These are the activations of a small network on made-up records, seen along a few directions, one row for each record.
After each row come some of the record's fields: S, G, N, L, U.
Not every record has every field; a missing one is written missing.
Other fields move the rows too, some of them a lot.
In the rows, zero is written as 500.
Strong random noise was added to every row along 11 fixed directions; ignore it. To show where, here is one row again and again, with new noise each time:
[465 433 577 801 651 467 542 430 536 452 645 565 491 548 531 491 586 498
 482 382 398 418 367 524 367 419 266 575]
[415 440 701 529 408 631 515 726 437 520 469 583 630 355 547 512 216 523
 480 667 460 451 585 592 428 403 558 398]
[528 587 446 511 479 522 440 496 433 509 536 518 385 547 412 523 508 510
 443 554 452 433 531 407 481 573 517 400]
[677 530 661 406 474 514 645 714 579 577 369 562 443 314 681 367 508 438
 407 573 727 411 360 436 509 398 540 511]
[291 490 581 454 439 662 602 598 507 459 242 362 396 321 629 468 683 569
 413 647 421 434 546 548 444 430 397 606]
[635 623 430 368 230 571 647 548 512 545 520 513 591 504 474 457 528 234
 484 527 689 533 627 292 711 700 521 399]
[644 566 369 561 416 578 503 648 548 383 553 336 488 264 562 512 432 437
 642 577 444 518 375 210 487 437 153 688]
[510 544 680 685 543 704 676 507 415 558 299 524 663 524 616 334 549 485
 527 478 525 348 525 391 418 442 437 444]
[508 587 417 501 376 570 514 570 508 455 513 393 504 438 513 569 522 481
 509 470 411 579 577 237 582 506 384 470]
[578 539 538 707 577 439 449 319 414 431 454 481 382 596 484 417 510 479
 452 444 568 651 253 536 366 394 406 545]
[585 690 476 406 753 466 278 298 502 619 391 448 438 637 478 565 469 749
 483 512 415 375 527 379 593 623 680 438]
[535 594 434 366 445 609 437 590 431 522 356 449 376 406 474 445 470 521
 470 778 544 359 518 502 472 573 528 529]
[412 512 556 456 458 486 512 386 584 518 505 473 621 539 534 575 490 459
 459 466 502 599 591 551 666 596 520 517]

[536 612 500 623 515 568 507 380 425 436 457 398 315 514 438 514 602 540
 528 472 362 426 406 310 388 527 354 476] : <S:s4 G:missing N:missing L:l13 U:u3>
[603 488 545 431 524 421 522 589 589 581 459 588 681 475 624 428 418 458
 475 438 720 631 437 520 592 360 602 521] : <S:s2 G:g2 N:n2 L:l13 U:u3>
[595 578 640 482 440 418 690 369 545 535 711 619 518 513 427 557 502 317
 542 285 485 473 561 268 593 725 597 226] : <S:s2 G:g1 N:n1 L:l8 U:u1>
[567 495 635 418 689 501 465 565 601 637 470 567 641 491 575 556 355 677
 525 487 383 341 576 441 549 511 650 374] : <S:s1 G:g2 N:n2 L:l8 U:u3>
[534 401 398 721 467 446 495 556 500 440 790 664 512 614 394 492 475 360
 475 511 421 438 436 626 392 540 331 493] : <S:s3 G:missing N:missing L:l8 U:u3>
[431 463 336 542 450 537 514 486 480 500 505 495 628 663 458 488 594 436
 512 468 468 597 635 535 586 533 480 490] : <S:s5 G:g1 N:n2 L:l4 U:u2>
[477 481 430 569 401 605 555 529 448 411 407 403 506 473 524 423 590 419
 517 587 559 535 466 536 455 500 307 644] : <S:s1 G:g1 N:n1 L:l8 U:u1>
[416 511 713 554 409 491 608 369 543 550 568 576 677 606 501 569 429 424
 467 320 501 609 622 492 639 584 607 328] : <S:s4 G:missing N:missing L:l13 U:u3>
[436 465 524 561 582 462 608 526 624 587 543 530 574 609 595 561 711 583
 429 320 411 436 653 417 625 498 524 432] : <S:s4 G:g1 N:n1 L:l4 U:u1>
[449 498 375 578 506 634 543 710 387 528 496 571 470 499 465 356 635 523
 491 589 583 237 597 469 359 454 423 539] : <S:s1 G:g1 N:n1 L:l13 U:u1>
[393 507 423 316 517 476 507 395 626 529 508 448 511 491 507 572 648 475
 472 611 518 411 610 617 656 688 486 653] : <S:s2 G:g1 N:n2 L:l13 U:u3>
[569 465 400 533 350 445 498 567 541 344 681 438 489 310 473 569 397 354
 649 430 447 715 380 400 458 426 283 582] : <S:s4 G:g2 N:n1 L:l3 U:u2>
[502 584 365 345 457 522 354 501 451 521 405 416 364 525 402 581 520 599
 468 702 435 443 568 511 556 620 575 469] : <S:s4 G:g1 N:n2 L:l4 U:u3>
[595 602 627 510 564 611 661 305 520 531 283 355 670 483 596 419 567 475
 666 427 508 435 486 332 584 619 420 556] : <S:s1 G:g1 N:n1 L:l3 U:u1>
[537 534 436 509 602 497 493 575 510 637 445 552 572 651 592 448 602 616
 416 394 553 436 602 408 576 431 639 439] : <S:s3 G:g1 N:n1 L:l13 U:u1>
[554 468 388 548 425 556 601 562 429 519 411 607 563 607 490 258 615 305
 449 611 808 425 446 675 447 484 446 601] : <S:s5 G:g1 N:n2 L:l13 U:u3>
[540 542 564 501 458 520 657 426 575 514 487 492 494 558 503 510 684 400
 457 442 445 384 513 395 612 659 444 447] : <S:s5 G:missing N:missing L:l3 U:u3>
[450 432 741 391 442 493 590 665 535 540 508 615 460 363 525 539 392 478
 417 603 495 392 496 658 481 536 628 358] : <S:s1 G:g1 N:n1 L:l8 U:u1>
[394 519 485 716 549 597 620 335 374 509 522 578 344 652 343 401 767 451
 499 481 400 219 553 481 286 633 403 413] : <S:s4 G:g2 N:n2 L:l13 U:u3>
[581 474 368 623 604 467 327 632 381 571 643 688 601 690 431 429 398 585
 456 458 558 418 555 551 429 391 584 385] : <S:s1 G:g1 N:n1 L:l3 U:u1>
[517 428 325 520 502 379 479 509 585 447 766 535 410 542 414 580 521 416
 509 461 380 568 512 518 494 549 428 509] : <S:s6 G:g1 N:n2 L:l8 U:u2>
[634 538 650 408 545 478 659 529 578 599 545 621 602 440 572 496 506 404
 557 358 505 382 548 342 570 568 609 312] : <S:s2 G:g1 N:n2 L:l3 U:u2>
[471 446 570 678 389 584 525 427 399 353 539 462 629 447 451 515 356 360
 636 537 415 559 391 569 413 513 280 543] : <S:s5 G:g1 N:n1 L:l3 U:u1>
[418 515 371 444 399 606 496 542 532 448 449 323 657 426 557 553 427 520
 593 516 466 634 662 370 647 492 412 629] : <S:s5 G:g1 N:n1 L:l13 U:u1>
[503 652 457 277 368 459 498 409 563 483 498 369 414 412 460 611 538 470
 524 462 552 576 523 338 682 656 564 490] : <S:s4 G:g1 N:n1 L:l13 U:u1>
[799 621 512 519 545 531 569 219 434 527 394 415 597 540 499 295 358 328
 749 540 757 582 325 372 497 592 490 630] : <S:s7 G:g1 N:n2 L:l13 U:u2>
[396 479 561 528 524 489 490 509 518 512 537 509 444 535 503 582 572 591
 380 462 410 448 550 515 510 490 492 496] : <S:s1 G:missing N:missing L:l13 U:u3>
[573 452 561 489 629 521 551 807 510 614 480 666 467 408 631 411 503 625
 439 525 528 226 495 491 365 343 605 420] : <S:s3 G:g1 N:n1 L:l8 U:u1>
[657 645 626 421 530 470 397 208 367 558 280 475 485 586 410 389 299 454
 508 649 791 598 351 612 519 633 749 490] : <S:s2 G:g2 N:n1 L:l13 U:u3>
[388 403 587 518 556 366 490 682 645 584 620 653 517 553 588 621 631 628
 292 285 455 494 569 551 583 360 621 375] : <S:s4 G:g2 N:n1 L:l4 U:u3>
[604 548 725 357 473 420 624 264 571 566 433 480 577 483 540 521 351 363
 580 459 632 610 450 520 627 672 672 464] : <S:s3 G:g1 N:n2 L:l13 U:u2>
[456 404 743 672 456 539 603 529 504 480 654 628 616 435 487 523 325 396
 541 507 470 392 442 625 398 485 406 472] : <S:s4 G:missing N:missing L:l13 U:u3>
[380 376 592 587 563 485 518 478 562 466 569 517 663 426 578 537 346 509
 616 468 438 563 491 630 472 426 402 616] : <S:s5 G:g1 N:n2 L:l13 U:u2>

Here are new rows. What are their fields?
[433 571 501 376 504 552 459 315 443 501 254 408 456 565 459 505 584 569
 486 543 408 535 565 519 543 599 603 439] : <S:s5 G:g2 N:n2 L:l3 U:u3>
[445 542 401 586 521 432 289 455 457 489 579 483 541 687 423 665 455 632
 434 289 381 683 586 349 593 444 562 360] : <S:s5 G:g2 N:n1 L:l13 U:u3>
[351 462 444 434 531 530 342 553 442 539 488 551 537 521 456 497 388 593
 462 671 547 375 601 747 488 512 607 543] : <S:s5 G:g1 N:n1 L:l13 U:u1>
[550 397 494 623 547 517 497 719 567 517 484 585 687 511 661 424 417 545
 456 513 533 537 474 598 488 302 436 588] : <S:s3 G:missing N:missing L:l8 U:u3>
[657 542 589 348 391 428 446 646 609 409 424 355 488 175 641 574 210 530
 602 504 562 815 317 339 553 298 481 556] : <S:s4 G:g1 N:n2 L:l8 U:u3>
[748 604 284 449 414 483 445 556 435 534 534 559 463 565 405 406 444 371
 523 585 700 499 442 365 509 571 517 501] : <S:s3 G:g2 N:n2 L:l13 U:u3>
[599 483 490 408 589 487 459 740 524 524 414 492 410 323 626 426 467 636
 493 563 530 450 398 478 422 303 514 562] : <S:s1 G:g1 N:n1 L:l3 U:u1>
[628 583 533 523 404 500 527 520 432 520 543 541 611 554 510 524 417 449
 510 291 594 627 518 227 615 450 576 299] : <S:s5 G:g1 N:n1 L:l13 U:u1>
[489 519 394 419 556 394 394 540 501 515 569 482 335 521 464 564 543 625
 409 449 492 537 510 458 499 450 579 465] : <S:s1 G:g1 N:n1 L:l13 U:u1>
[717 549 606 396 465 435 600 537 609 594 623 597 690 431 547 541 363 361
 589 367 589 533 540 278 691 603 626 348] : <S:s2 G:g2 N:n1 L:l3 U:u2>
[329 485 471 654 621 567 398 457 476 481 576 465 603 539 485 615 457 662
 557 425 274 448 656 410 439 469 420 506] : <S:s2 G:g2 N:n1 L:l13 U:u3>
[477 466 575 517 228 525 626 419 458 381 684 510 565 400 327 568 317 197
 605 565 486 605 457 541 476 667 356 466] : <S:s1 G:g2 N:n2 L:l13 U:u3>
[482 452 531 619 615 500 476 474 469 567 584 657 614 637 449 506 437 561
 495 456 445 392 557 541 463 491 551 398] : <S:s5 G:g2 N:n2 L:l13 U:u3>
[583 517 463 612 645 506 488 458 506 589 444 578 602 679 544 329 610 502
 460 459 699 373 423 580 502 465 454 606] : <S:s1 G:missing N:missing L:l13 U:u3>
[611 561 342 545 463 550 439 334 349 396 513 449 422 545 306 449 442 365
 642 597 441 505 388 495 379 620 399 517] : <S:s5 G:g2 N:n1 L:l3 U:u2>
[564 553 619 341 402 499 519 409 570 512 238 374 654 441 634 429 439 436
 504 534 714 732 405 586 696 501 541 638] : <S:s1 G:missing N:missing L:l3 U:u3>
